Each row below holds a small network's activations on one input, seen along a few directions.
Each table varies a few parts of the input and shows all the possible inputs, shuffled.
Descriptions start from the smaller parts, as in this example, which fits no table here: one of 6 places along a line, together with either a single point or one of 9 places around a ring or (one of 3 separate values, together with one of 8 places around a ring).
Shared parts are said once, and a part with two or three values counts as separate values.

Rows:
row 1: [-2.45  0.62 -0.79 -5.92  3.83  4.73  4.12  3.43 -6.11 -1.83 -2.76]
row 2: [-2.72  1.68  0.76  0.77 -3.28 -0.65  3.20  1.10  1.15 -0.10  1.78]
row 3: [-0.42  1.04  3.22  0.57  0.88 -1.94  2.89 -2.87  0.20 -1.24  0.88]
row 4: [ 0.60 -1.38 -2.68  2.46 -3.30  1.81 -1.36 -0.34  0.03  0.24  2.01]
row 5: [ 1.81  0.22  1.23  0.82  2.43 -3.58 -0.23 -1.09  2.68  0.97 -2.14]
row 6: [ 2.63  0.02  0.97 -0.39  2.18 -4.25 -3.26 -0.33  0.16 -0.01  0.00]
row 7: [ 1.35 -1.10 -0.62  1.15 -1.46  1.75 -3.40 -1.80 -1.26  1.23  2.75]
row 8: [ 2.54 -0.84  2.02  2.82  0.12  1.45  0.05 -3.51  1.09 -0.04 -1.29]
row 9: [-0.17 -0.13 -1.00  0.23 -2.15 -2.13  0.39  2.76  3.80  2.44 -1.30]
row 10: [-0.19  0.60 -0.53  3.98 -3.46  2.42  0.08  0.75  1.66  0.80 -0.30]
row 11: [-0.55  0.35 -3.36 -6.03  5.23  2.95  0.54  4.55 -3.58  0.65 -6.42]
row 12: [-1.79  0.53 -1.31  0.12 -2.33 -1.24  1.57  0.89 -0.42 -1.09  4.51]
row 13: [ 0.73 -1.25 -3.10 -0.41 -1.24 -2.71 -1.27  2.51  2.23  1.49  1.43]
row 14: [-1.06  0.80  0.77 -1.17 -0.48 -1.31 -0.47 -0.56 -1.75 -0.09  5.26]
row 15: [-2.38 -0.31  2.74 -0.43 -1.01 -0.16  3.50 -1.19  2.55 -1.49  0.37]
row 16: [-0.99  1.02 -3.18 -1.89  3.52  7.49  0.22  1.80 -6.27 -0.97 -5.65]
row 17: [ 0.95  0.76  3.23 -0.59  0.94 -2.37  0.05 -1.46 -2.02 -2.34  3.36]
row 18: [ 0.95 -0.90 -1.28 -1.80  0.27 -2.98 -3.45  0.39  0.61  2.58  1.83]
row 19: [ 2.53 -0.18  1.37  2.43  0.08  0.30 -3.37 -3.11 -2.02 -1.23  0.60]
row 20: [-0.70 -0.42  1.00  3.51 -1.05  2.49 -0.08 -1.95  2.57 -0.80 -1.96]
row 21: [-0.67 -1.13  0.55 -0.23  0.28 -2.07  0.27  0.02  4.71  0.81 -2.97]
- The inputs of row 3 and row 5 match in every part but one. If row 15 is changed in the same way as row 3 into row 5, which row does it become? => row 21
- What is each input in this table made of? => one of 3 separate values, together with either a single point or one of 6 places around a ring
- Which other rows does row 19 become when the choice among 3 separate values takes its other values? List them by row number. => row 6, row 17

Rows:
row 22: [ 0.66  0.10 -0.99 -2.61  2.43 -0.18 -1.07  1.58 -2.48  0.24  0.13]
row 23: [-1.13  0.65 -1.55 -1.50  1.41 -0.81  0.17  2.31  0.01  0.89 -2.85]
row 24: [-0.72 -0.33 -1.61 -0.54  0.57  1.53  0.66  1.82  1.24  0.39 -3.78]
row 25: [ 0.16  0.00 -0.14 -1.17 -0.25  3.48  0.67 -0.19 -3.13 -0.94  0.45]
row 26: [-1.50 -0.21 -0.74 -0.04 -0.57  3.32  1.98  0.51  0.43  0.18 -2.38]
row 27: [ 1.18 -0.29 -1.94 -1.41  1.95  0.29 -2.03  1.14 -1.56  1.02 -2.32]
row 28: [ 0.42  0.04 -0.96 -1.26  2.48 -0.18 -1.44  1.29 -1.38  0.49 -2.68]
row 29: [-0.16  0.32 -0.52 -1.82  1.59  1.28  0.11  0.49 -3.72 -1.20  1.34]
row 30: [-0.32  0.03  0.68 -1.57 -0.03  3.04  1.21 -0.44 -2.50 -1.13 -0.02]
row 31: [-1.11  0.66  0.59 -0.86  0.01  2.49  2.53  0.44 -2.35 -1.35 -0.32]
row 32: [ 3.18 -1.20  3.35  7.69 -6.67 -7.45 -4.05 -5.64  7.30  1.34  8.51]
row 33: [ 0.60 -0.21 -0.99 -0.03  1.70  2.05 -1.07  0.74 -0.47 -0.04 -3.41]
row 34: [-0.65  0.35  0.30 -2.22  1.80  0.84  0.66  0.24 -3.09 -1.38  0.87]
row 35: [ 2.64 -1.44  4.32  7.38 -6.31 -7.87 -3.31 -5.67  7.96  0.92  7.95]
row 36: [ 0.04 -0.84 -0.16  0.22  0.46  4.00  0.39 -0.53 -0.96 -0.25 -2.21]
row 37: [-0.35  0.45 -0.43 -2.85  2.36 -1.09  0.74  1.80 -1.30  0.15 -0.73]
row 38: [-0.72  0.23 -0.37  0.60  0.28  3.35  1.53 -0.10 -0.72 -0.16 -2.38]
row 39: [-1.61  1.26 -0.66 -2.82  1.75 -1.33  1.01  2.50 -0.84  0.27 -0.36]
row 40: [ 2.02 -0.80  3.90  7.29 -6.66 -8.39 -1.93 -5.30  8.57  1.19  7.47]
row 41: [ 0.09  0.34 -1.29 -0.05  1.31  1.51  0.11  1.00  0.13  0.22 -3.73]
row 42: [ 0.17  0.07 -1.37 -1.66  1.89 -0.62 -0.21  1.37 -0.39  0.93 -3.16]
row 43: [-1.95  0.21 -0.35 -2.70  0.67  0.35  2.39  1.33 -1.34 -0.92  0.44]
row 44: [ 0.82 -0.99  3.64  7.15 -7.26 -8.44 -1.30 -4.15  9.40  1.17  7.56]
row 45: [-2.13  0.95  0.25 -1.25 -0.77  2.33  2.85  0.99 -1.51 -1.04 -0.11]
row 46: [-0.08  0.65 -0.07 -2.60  2.82 -0.71 -0.58  1.49 -2.24 -0.14 -0.16]
row 47: [-1.16  0.68  0.03 -2.06  1.53  0.36  1.93  0.73 -2.51 -1.27  0.46]
row 48: [ 0.54 -0.65 -1.04  0.47  0.13  4.39 -0.24 -0.50 -1.52  0.10 -1.69]
row 49: [ 1.10 -0.02 -1.86  0.22  1.36  2.44 -1.71  0.77 -1.03  0.30 -2.89]
- The inputs of row 30 and row 25 match in every part but one. If row 36 is changed in the same way as row 30 into row 25, which row does it become? => row 48
- What is each input in this table made of? => one of 4 places along a line, together with either a single point or one of 6 places around a ring

Rows:
row 50: [ 1.16 -0.70  1.35 -1.11  2.48  3.30  0.11 -2.45 -3.20 -1.59 -0.40]
row 51: [-0.82  2.38  1.03 -3.10  2.90 -2.65  0.32  2.22 -0.70  0.57 -1.76]
row 52: [-0.43  1.17  3.32  2.58 -3.33 -6.70 -0.50 -2.17  4.76  1.39  7.27]
row 53: [ 0.66 -0.50 -0.56 -0.12 -0.97  4.96  0.40  0.02 -5.36 -2.67  2.53]
row 54: [-2.82  1.04 -1.58  1.51 -2.14  5.93  3.71  0.62 -1.96 -0.73  0.28]
row 55: [ 3.20 -1.11 -0.10 -0.69  2.55 -0.38 -1.96 -0.46 -2.29 -1.09 -3.51]
row 56: [ 3.41 -2.94 -3.50 -1.49  1.54 -1.15 -4.75  1.59 -0.90  0.75 -2.75]
row 57: [-2.04  0.30  1.51  0.09  0.55  4.32  2.69 -0.61  0.37 -0.55 -3.05]
row 58: [-1.85 -0.41  1.17 -3.96  2.14 -0.42  3.81 -0.51 -1.76 -1.75 -0.04]
row 59: [-3.10  1.45 -0.54 -2.40 -0.62  1.91  3.78  1.77 -4.15 -1.28  3.76]
row 60: [ 3.66 -2.69  2.65  4.82 -4.05 -4.35 -3.46 -4.40  3.27 -1.05  5.20]
row 61: [-0.11  0.65  2.83  6.26 -5.74 -2.48 -1.05 -2.97  6.93  1.59  3.31]
row 62: [ 0.22 -1.24 -4.67  0.25  0.71 -0.16 -1.38  2.41  2.85  2.41 -4.89]
row 63: [-0.73  1.94 -0.47  1.28  1.86  1.26  0.69  0.58  1.19  1.70 -5.07]
row 64: [-0.40  0.65 -2.44 -3.90  2.10 -3.36 -2.41  4.38  0.95  2.29 -0.89]
- What is each input in this table made of? => one of 3 separate values, together with either a single point or one of 4 places along a line
- Which other rows does row 56 become when the choice among 3 separate values takes its other values? List them by row number. => row 62, row 64
- List by row number the other rows that have the choice among 3 separate values in common with row 56. => row 50, row 53, row 55, row 60
